Each row below holds a small network's activations on one input, seen along a few directions.
In each table, some parts of the input vary, and every possible input appears once, in random order.
A made-up example of a description, with smaller parts first: one of 6 places along a line, together with either a single point or one of 11 places around a ring or (one of 3 separate values, together with one of 5 places around a ring).
Shared parts are said once, and a part with two or three values counts as separate values.
(in the rows, 128 means zero)

Other details of the inputs shift rows strongly along two fixed directions, in all tables alike. That doesn't count.
These rows show it; all are for the same input, with only those details redrawn:
[129 142 136 131 136  99 144 100 127 158 132]
[112  61 172 106  76 210 169 158 136 135  79]
[ 34 178  91 124  86 170  47 122 144  88 176]
[129 142 136 132 136  99 144 100 127 158 132]
[ 34 178  91 125  85 170  47 122 145  88 176]

Rows:
x1: [ 62 166  83 127  94 168  35 140 130  52 182]
x2: [159 137 127 128 140  95 137 116 117 127 136]
x3: [149 126 123 120 145  91 134 115 125 137 135]
x4: [126 149 132 146 150 107 142 113 130 166 123]
x5: [159 138 127 142 164 106 128 124 116 131 126]
x6: [158 133 120 129 139  93 138 112 124 128 131]
x7: [112  61 172 106  76 210 169 158 136 135  79]
x8: [147 133 119 134 160  99 132 127 128 145 127]
x9: [149 126 121 122 143  90 138 117 125 139 142]
x10: [139  53 162 123 106 214 153 184 123 107  79]
x11: [149 130 129 125 144  87 135 117 129 131 134]
x12: [147 136 125 139 159  95 133 129 131 140 125]
x13: [ 57 180  75 138 101 174  36 152 139  60 169]
x14: [155 139 116 144 154 103 136 124 127 136 122]
x15: [142  62 160 119  94 212 152 188 126 113  74]
x16: [161 135 129 130 139  93 132 119 114 128 135]
x17: [134  54 157 109 100 214 161 187 146 124  83]
x18: [147 141 120 135 159 100 138 127 125 136 122]
x19: [158 126 130 134 150  95 132 116 111 121 140]
x20: [150 134 124 121 144  91 140 115 122 128 131]
The inputs of x5 and x1 match in every part but one. If x4 is changed in the same way as x5 into x1, which row does it become?
> x7
What is each input in this table made of?
> one of 2 separate values, together with either a single point or one of 9 places along a line
Which other rows does x16 become when the place on the line of 9 takes its other values? List them by row number.
> x1, x2, x3, x6, x9, x11, x19, x20

Rows:
x21: [134 122 121 121 127 129 132 141 137 124 113]
x22: [141 118 135 125 117 134 131 129 118 120 132]
x23: [125 125 135 134 127 143 133 130 129 143 125]
x24: [192 145 150 149 187  32 182  77 101 185 121]
x25: [134 118 137 123 113 133 132 124 119 127 132]
x26: [124 119 126 130 135 141 134 135 134 140 125]
x27: [121 165 109 138 126 116 106 119 125 118 141]
x28: [106 121 144 118 119 129 138 119 132 141 122]
x29: [113 158 101 129 131 113 111 117 136 122 141]
x30: [119 121 138 128 125 136 137 121 127 129 121]
x31: [120 117 132 124 132 134 135 125 127 126 120]
x32: [139 128 125 129 124 133 133 141 129 120 114]
x33: [130 116 126 129 140 136 126 144 136 134 122]
x34: [121 153 110 142 144 122 100 132 129 122 148]
x35: [115 154 119 139 137 117 100 117 121 111 145]
x36: [113 151 107 134 145 121 103 127 137 128 149]
x37: [127 114 132 123 137 129 128 136 129 120 118]
x38: [113 157 119 139 134 119 102 115 117 114 145]
x39: [119 115 140 110 108 125 136 119 134 140 133]
x40: [132 111 127 116 122 131 135 127 129 125 132]
x41: [131 114 133 120 115 132 136 122 128 128 133]
x42: [143 111 128 121 126 127 128 140 125 114 131]
x43: [133 117 136 121 113 133 134 122 124 128 132]
x44: [139 109 127 114 127 126 128 138 130 118 130]
x45: [ 95 156 118 131 130 117 108 116 140 145 153]
x46: [121 146 107 120 134 109 102 118 132 113 158]
x47: [138 130 129 132 120 135 133 135 128 123 115]
x48: [121 123 141 129 124 137 134 121 122 130 120]
x49: [130 131 131 130 114 136 137 127 126 132 115]
x50: [123 123 132 134 128 142 136 130 134 142 126]
x51: [135 118 127 135 139 137 126 147 130 130 122]
x52: [131 119 136 131 133 133 130 136 121 116 119]
x53: [127 126 136 136 126 143 132 132 125 141 124]
x54: [131 116 133 129 136 130 128 138 124 116 118]
x55: [114 129 134 118 110 129 141 124 141 143 118]
x56: [131 125 123 120 126 132 136 136 137 126 115]
x57: [135 123 134 138 133 142 127 139 127 133 123]
x58: [138 124 123 128 126 130 132 143 131 119 114]
x59: [143 116 134 125 120 132 129 131 121 117 132]
x60: [108 150 112 128 143 114 103 118 130 114 145]
x61: [143 115 131 122 124 130 130 138 122 115 132]
x62: [128 130 130 128 114 136 138 126 130 133 116]
x63: [126 128 128 127 116 135 141 126 135 132 117]
x64: [133 126 135 138 130 144 130 137 123 136 124]
What is each input in this table made of?
> one of 4 separate values, together with either a single point or one of 10 places around a ring
The inputs of x43 and x48 match in every part but the choice among 4 separate values. If x44 is changed in the same way as x43 into x48, which row does it become?
> x37
A walk changes only the place on the ring of 10. It starts at x57 and steps to x64. List the rest of the walk in order.
> x53, x23, x50, x26, x36, x33, x51, x34

Rows:
x65: [149 148 121 140 145 105 119 125 116 120 129]
x66: [131 148 111 129 144 102 132 118 136 130 126]
x67: [118 147 134 136 138 106 125 111 125 153 138]
x68: [146 138 121 126 132  84 123 134 140 116 139]
x69: [160  73 164 124 131 161 162 159 117 132  86]
x70: [129 139 117 126 149 102 122 125 134 144 136]
x71: [137 148 111 127 137 102 127 125 135 140 133]
x72: [147 146 118 143 147 105 122 122 118 116 128]
x73: [162  73 163 124 128 160 162 162 117 135  88]
x74: [121 145 132 139 139 111 127 107 128 154 143]
x75: [138 143 124 122 129  98 126 108 120 127 138]
x76: [146 147 119 141 147 104 122 125 116 117 128]
x77: [138  82 172 121 113 161 173 143 126 160  93]
x78: [121 155 129 139 132 107 136 103 126 139 128]
x79: [133 131 124 129 139 104 126 108 123 134 152]
x80: [134 148 113 126 140 101 126 122 134 136 127]
x81: [140 143 123 123 126 100 127 111 120 130 143]
x82: [ 74 133 108 129 107 191  69 156 132  68 145]
x83: [135 133 124 126 139 105 127 108 123 135 153]
x84: [146 138 121 144 156 112 119 126 119 127 145]
x85: [139 129 126 126 143  85 119 135 140 122 147]
x86: [141 141 119 127 129 103 130 107 123 129 145]
x87: [124 139 116 128 154 104 129 118 136 135 134]
x88: [ 61 148 110 130  77 192  80 140 142  95 145]
x89: [156  77 161 107 101 151 172 143 121 136  90]
x90: [141 141 120 126 128 102 128 107 124 130 144]
x91: [128 155 126 140 129 111 134 107 128 146 136]
x92: [136 141 121 126 131  98 129 105 122 123 136]
x93: [124 156 131 136 129 106 130 107 124 144 129]
x94: [122 154 128 140 131 106 133 104 127 141 127]
x95: [ 66 128 114 109  88 182  71 143 134  81 153]
x96: [151  68 166 107 112 154 170 144 122 143 101]
x97: [ 71 140  92 120  88 187  77 154 151  86 143]
x98: [131 138 113 130 151 107 127 121 137 143 142]
x99: [ 67 128 112 109  85 182  70 146 135  84 155]
x100: [145 136 121 146 155 111 119 126 119 127 144]
x101: [145 140 124 140 153 108 116 129 116 129 143]
x102: [140 137 123 143 158 107 118 123 118 122 135]
x103: [117 147 136 136 140 107 126 108 124 150 137]
x104: [ 57 150 113 125  80 186  80 140 139  90 137]
x105: [129 132 126 126 141 100 125 106 122 129 144]
x106: [149  74 155 111 124 156 171 157 136 152  91]
x107: [121 146 131 140 140 112 130 107 128 152 144]
x108: [146 148 119 142 149 106 125 121 118 114 129]
x109: [171  80 155 129 119 165 171 158 120 128  87]
x110: [128 154 127 140 128 109 131 107 128 148 135]
x111: [157  72 162 125 132 160 165 158 117 129  86]
x112: [ 80 131 106 130 102 196  63 160 134  76 152]
x113: [127 140 118 126 151 102 123 122 134 141 134]
x114: [136 148 112 126 138 100 126 124 134 139 128]
x115: [128 133 127 124 141  99 125 109 120 129 144]
x116: [150 148 119 140 143 105 118 128 116 123 131]
x117: [152  76 160 109 105 151 175 140 121 130  87]
x118: [ 74  75 152 115  64 243 123 171 142 108 104]
x119: [ 50 141 118 125  90 187  77 140 139  96 144]
x120: [169  79 154 131 119 164 170 158 120 128  87]
x121: [140 140 119 129 128 102 130 107 123 129 145]
x122: [132  81 172 123 118 162 178 136 127 151  87]
x123: [135 142 122 125 132  99 132 104 122 121 137]
x124: [ 66 132  98 116  98 189  71 155 152  93 150]
x125: [127 156 129 137 126 107 130 110 125 148 134]
x126: [153 146 116 144 144 109 120 125 119 123 136]
x127: [130 136 113 132 150 106 127 121 137 143 141]
x128: [ 64 127 112 111  91 183  77 139 136  76 153]
x129: [152 149 119 140 142 106 120 129 116 123 135]
x130: [132 146 110 129 142 101 129 118 136 132 125]
x131: [138 146 109 130 139 105 128 121 138 139 133]
x132: [138 147 108 131 140 106 131 121 138 138 135]
x133: [125 138 116 127 152 101 126 122 134 138 133]
x134: [153  66 163 111 113 157 170 141 125 142 102]
x135: [144  71 154 114 128 155 173 151 137 144  83]
x136: [125 156 129 136 127 105 129 110 125 147 131]
x137: [150  81 150 113 117 153 177 153 135 139  76]
x138: [133  79 171 124 116 160 175 137 128 153  85]
The inputs of x121 and x79 match in every part but one. If x110 is changed in the same way as x121 into x79, which row does it become?
> x74
The inputs of x138 and x94 match in every part but one. If x95 is changed in the same way as x138 into x94, which row does it become?
> x75
What is each input in this table made of?
> one of 2 separate values, together with either a single point or (one of 4 separate values, together with one of 9 places along a line)
Which other rows does x101 become when the place on the line of 9 takes its other values? List them by row number.
> x69, x73, x82, x84, x100, x102, x111, x112
A walk changes only the place on the line of 9. It starts at x87 and steps to x135. List the rest of the walk in order.
> x133, x113, x70, x106, x124, x98, x127

Rows:
x139: [ 94 138 128 112 102 124 118 106 131 124 142]
x140: [153  84 164 131 118 163 158 147 113 124  99]
x141: [139  93 166 122 107 165 166 137 122 145  99]
x142: [151  77 148 109 109 150 161 152 136 133 101]
x143: [156  85 154 114 104 153 161 146 116 122  94]
x144: [111 142 114 120 118 134 114 125 137 118 140]
x145: [125 134 110 120 117 131 108 129 123 102 143]
x146: [117 133 110 129 139 134 101 146 135 110 140]
x147: [133  95 154 127 115 160 165 149 133 149  83]
x148: [113 136 109 127 139 135 102 144 137 117 138]
x149: [124 126 112 120 128 128 101 138 129  99 145]
x150: [100 149 118 129 115 133 117 124 137 127 134]
x151: [157  73 149 115 126 152 156 162 127 120 102]
x152: [106 149 116 136 127 139 108 131 135 124 128]
x153: [108 137 110 128 137 136 102 140 144 127 136]
x154: [125 132 112 125 124 131 105 130 125  97 141]
x155: [121 139 125 132 113 139 104 122 112 109 145]
x156: [171 156 127 140 155  52 150  92 118 156 136]
x157: [120 137 127 136 120 139 102 123 115 104 143]
x158: [130  94 162 134 117 169 165 143 126 155  90]
x159: [110 136 115 116 122 130 109 133 142 121 144]
x160: [103 149 124 143 129 148 106 126 128 130 135]
x161: [173 151 120 137 161  52 150  92 122 155 141]
x162: [113 142 109 132 135 139 107 137 133 114 134]
x163: [102 138 111 129 133 134 106 138 146 133 137]
x164: [155 157 118 146 175  61 149  98 128 172 131]
x165: [111 148 116 135 129 138 107 136 129 115 129]
x166: [124 138 119 128 118 130 105 129 122  98 136]
x167: [212  88 155 119 163  71 197 121 111 167 102]
x168: [151 141 132 118 162  38 153  79 129 171 150]
x169: [114 142 126 135 109 138 109 119 123 119 144]
x170: [ 96 132 122 109 107 125 118 107 136 123 146]
x171: [157  79 149 120 122 156 160 154 123 117  97]
x172: [102 142 112 126 120 135 117 124 141 126 139]
x173: [122 139 119 132 123 132 105 135 123  98 137]
x174: [116 145 116 137 129 136 105 137 128 108 131]
x175: [151  84 147 124 127 160 160 157 129 127  90]
x176: [101 136 113 121 125 130 112 132 146 129 143]
x177: [165 156 133 157 176  70 141 100 109 155 136]
x178: [108 147 124 143 131 147 105 130 122 121 136]
x179: [146 151 145 134 152  55 156  67 111 174 148]
x180: [108 143 110 133 132 140 107 132 140 124 132]
x181: [109 148 121 124 112 133 114 125 133 119 136]
x182: [130  93 164 127 109 166 170 137 125 152  97]
The inputs of x158 and x147 match in every part but one. If x178 is changed in the same way as x158 into x147, which row does it become?
> x165
The inputs of x141 and x144 match in every part but one. If x160 is changed in the same way as x141 into x144, which row does it become?
> x180
What is each input in this table made of?
> one of 4 places along a line, together with either a single point or one of 10 places around a ring
Which other rows agree with x142 in the place on the line of 4? List them by row number.
> x146, x148, x149, x151, x153, x159, x163, x167, x168, x176
